A small network was shown many inputs. Here are its activations along a few directions, one row for each input.
In each table, some parts of the input vary, and every possible input appears once, in random order.
Descriptions start from the smaller parts, as in this example, which fits no table here: one of 2 separate values, together with either a single point or one of 11 places along a line or (one of 6 places along a line, together with one of 8 places around a ring).
Shared parts are said once, and a part with two or three values counts as separate values.

Other details of the inputs shift rows strongly along two fixed directions, in all tables alike. That doesn't count.

Rows:
R1: [ -9 -23  21 -46   6  27  21  -6  20   5  -9 -26  14  -9]
R2: [ 23 -23   9  -8  -4   7 -16 -11  -1 -12   3 -10 -22  73]
R3: [  3  24 -20  16  -6 -47 -31 -26 -15   1   0   8 -19  14]
R4: [ 39 -21   2 -13 -14  16 -17 -13  -8 -15   5  -6 -17  63]
R5: [ 12  20 -17  21 -26 -31 -18 -31 -27  -8   5  22 -21  10]
R6: [-18  30  -9  39   8   2  32  21 -17  20   3  13  19 -55]
R7: [ -5 -18   9 -31  19  36  27  12  14   0  -3 -24  17   6]
R8: [ 33 -12  13 -38   3  -6 -23 -14  13 -21  19 -12 -19  48]
R9: [-22  29 -14  34  13   1  29  13 -20  30  -2  11  16 -44]
R10: [ 16  24 -21  10 -20 -33 -38 -29 -22  -2  -2  10 -22   0]
R11: [ 40 -12   9 -12   7  14 -14   0 -18 -18  23 -11 -12  60]
R12: [  1 -32  34 -12  24  34  30  35  14 -11   5 -17  18   6]
R13: [  5  27 -20  11 -17 -37 -33 -35 -24   3  -7   4 -21   9]
R14: [-31  17 -11  15 -13 -10  18  -1   1  18 -25   7  21 -84]
R15: [-25  19 -20  32  -7   5  27   1 -10  34 -20  16  12 -43]
R16: [-33 -29  17 -18   6  29  -8  26  23   0 -16 -15  39   6]
R17: [ -5 -28  29 -45  11  20  28  12  38  -9   0 -20  20 -14]
R18: [ -7 -52  20 -27   0  22  21  12  21   1  -6  -6  10 -11]
R19: [  3 -33  26 -13  25  35  23  36  11  -2   6 -14  13   2]
R20: [ 22 -24   4 -24 -12  -2 -15 -32 -12 -14   1  -7 -16  61]
R21: [-26   6 -17  19 -11  -1  25   1  -7  26 -14  23  13 -69]
R22: [ -5  28 -17  31 -12 -24 -62   1 -12  -6   7  20  -3  20]
R23: [ 13  43 -17  27   7 -31 -19   0 -11 -16  19  13 -26  17]
R24: [  2 -41  17 -13   2  36  20  22  21   3  -8  -8   7   6]
R25: [-33  33 -18  26  20  -8  25  22   2  23  -6  11   8 -50]
R26: [ -1  15 -16  24 -11 -39 -21 -27 -21   4   5  18 -29  18]
R27: [ 12  24 -15  18 -13 -49 -32 -22 -10 -12   3  12 -17   6]
R28: [ 18  28 -20  34 -24 -18 -15 -20 -25  -2   3  19 -20  20]
R29: [ 31  -9  19 -42  -8   4 -20 -29   7 -29  12 -21 -16  46]
R30: [ -9  31 -12  34 -16 -28 -58   0 -11 -15   6  18   1  22]
R31: [  0 -40  24 -12  -2  34  26  21  23  -5  -9 -11  12   9]
R32: [-24  38 -19  26   9   3  29  15  -1  14  -2  11  15 -66]
R33: [-21  33 -23  22  11   7  24  18  -2  22  -2  13  12 -66]
R34: [-29  24  -5  40  22  -3  25  24 -11  27  -3  13   9 -44]
R35: [-12 -26  21 -44  14  17  25   7  30   4  -4 -22  16  -5]
R36: [ 18  38 -15   5 -11 -28 -31 -31 -16   0  12  11 -29   0]
R37: [ 26 -35  19 -22 -13  -8 -18 -18   2 -30  12  -6 -22  60]
R38: [ -4 -45  17 -38   8  18  14  14  31  -2 -13 -18  24 -19]
R39: [ -1 -25  15 -28  25  33  23  34  28  -6   3 -17  14  -5]
Description of these inputs: one of 3 separate values, together with either a single point or (one of 2 separate values, together with one of 6 places around a ring).
The inputs of R13 and R14 match in every part but the choice among 3 separate values. If R26 is changed in the same way as R13 into R14, which row does it become?
Answer: R37
Change only the choice among 3 separate values in R32. List by row number the other rows that result.
Answer: R7, R33
List by row number the other rows that have the choice among 3 separate values in common with R8.
Answer: R4, R10, R11, R18, R19, R21, R22, R24, R33, R36, R38, R39
Change only the place on the ring of 6 in R37. List by row number the other rows that result.
Answer: R12, R17, R23, R27, R31

Rows:
R40: [-57  17 -10  17 -18  -6 -39  32  34   3 -27  15  53 -83]
R41: [-22 -67  23 -54  -5  51  70  12  44  25 -31 -16  37 -82]
R42: [ 42  70 -28  29  13 -38 -41 -20 -43 -17  38   8 -44  44]
R43: [ 19 -88  41 -33  10  41   5  28  23 -24  -3 -27   6  82]
R44: [-15  49 -25  36  28 -17  26  28  -3  25  12  23  -5 -72]
R45: [ 38 -55  37 -79  13  32  34 -10  35 -31   8 -41  -9  49]
R46: [ 33  24 -32  46 -41 -59 -54 -51 -43  -9  12  38 -63  60]
R47: [-56  57 -24  31  -3 -86 -26 -19   2  24  -9  26  -1 -82]
R48: [ 30   4 -12  17 -35 -22 -38 -45 -41 -16   3  13 -30  65]
R49: [  1  -6  -4 -34   6  33 -26 -14  -3   5  -9 -29   5  74]
R50: [ 16 -76  41 -36   7  50   3  22  11 -30  -4 -34  28  84]
R51: [-16  30 -23  20 -20 -11  25 -22 -20  36 -19  18   6 -88]
R52: [ 31  35  -3  31   4 -15 -43   0 -30 -26  36  11 -24  70]
R53: [-28  -6  13  25  26  27  40  56  23  19   4  12  18 -51]
R54: [-17  12   6 -17  15  21  63   4  11  16 -10 -15  23 -70]
Describe the family of inputs behind these rows.
Answer: either one of 3 separate values or (one of 2 separate values, together with one of 6 places around a ring)

Rows:
R55: [  8  -7   0  -6 -12 -24 -29 -16   6 -12   4   5 -18  28]
R56: [-22  -7   5  -8  17  13  38  23  18  18  -7  -1  17 -62]
R57: [ 15 -13  16  -1  14  26 -13  23  -2 -18  15 -10   0  59]
R58: [ 27  18 -15  24 -16 -26 -15 -25 -24  -3  10  18 -36  23]
R59: [ 21  23 -23  23 -19 -14 -19 -27 -31   2   6  15 -27  30]
R60: [ 19  15  -5  31   8 -16 -19  12 -14 -14  22  13 -20  38]
R61: [ 24 -15  16 -33  -3  -1 -16  -9  14 -28  11 -13  -8  31]
R62: [-44  70 -36  53   6 -24  26   2 -21  44 -11  26  11 -86]
R63: [ 20 -14  12 -38  -3  14 -22  -9  10 -25   3 -23   5  39]
R64: [-23 -52  36 -48  25  51  67  30  40   6 -14 -32  39 -39]
R65: [  1  22 -19  15 -17 -34 -47 -25 -13  -3  -2  10 -18  27]
R66: [ 13 -33  14 -24 -12  12 -17 -14  -3 -16  -5 -14   3  45]
R67: [-39  63 -37  51   6 -22  16   8 -16  44  -8  28  11 -94]
R68: [-22 -69  37 -40   4  44  50  26  37   5 -22 -21  42 -38]
Describe the family of inputs behind these rows.
Answer: one of 2 separate values, together with either a single point or one of 6 places around a ring
The inputs of R59 and R58 match in every part but the choice among 2 separate values. If R57 is changed in the same way as R59 into R58, which row does it become?
Answer: R60
Change only the choice among 2 separate values in R61. List by row number the other rows that result.
Answer: R63
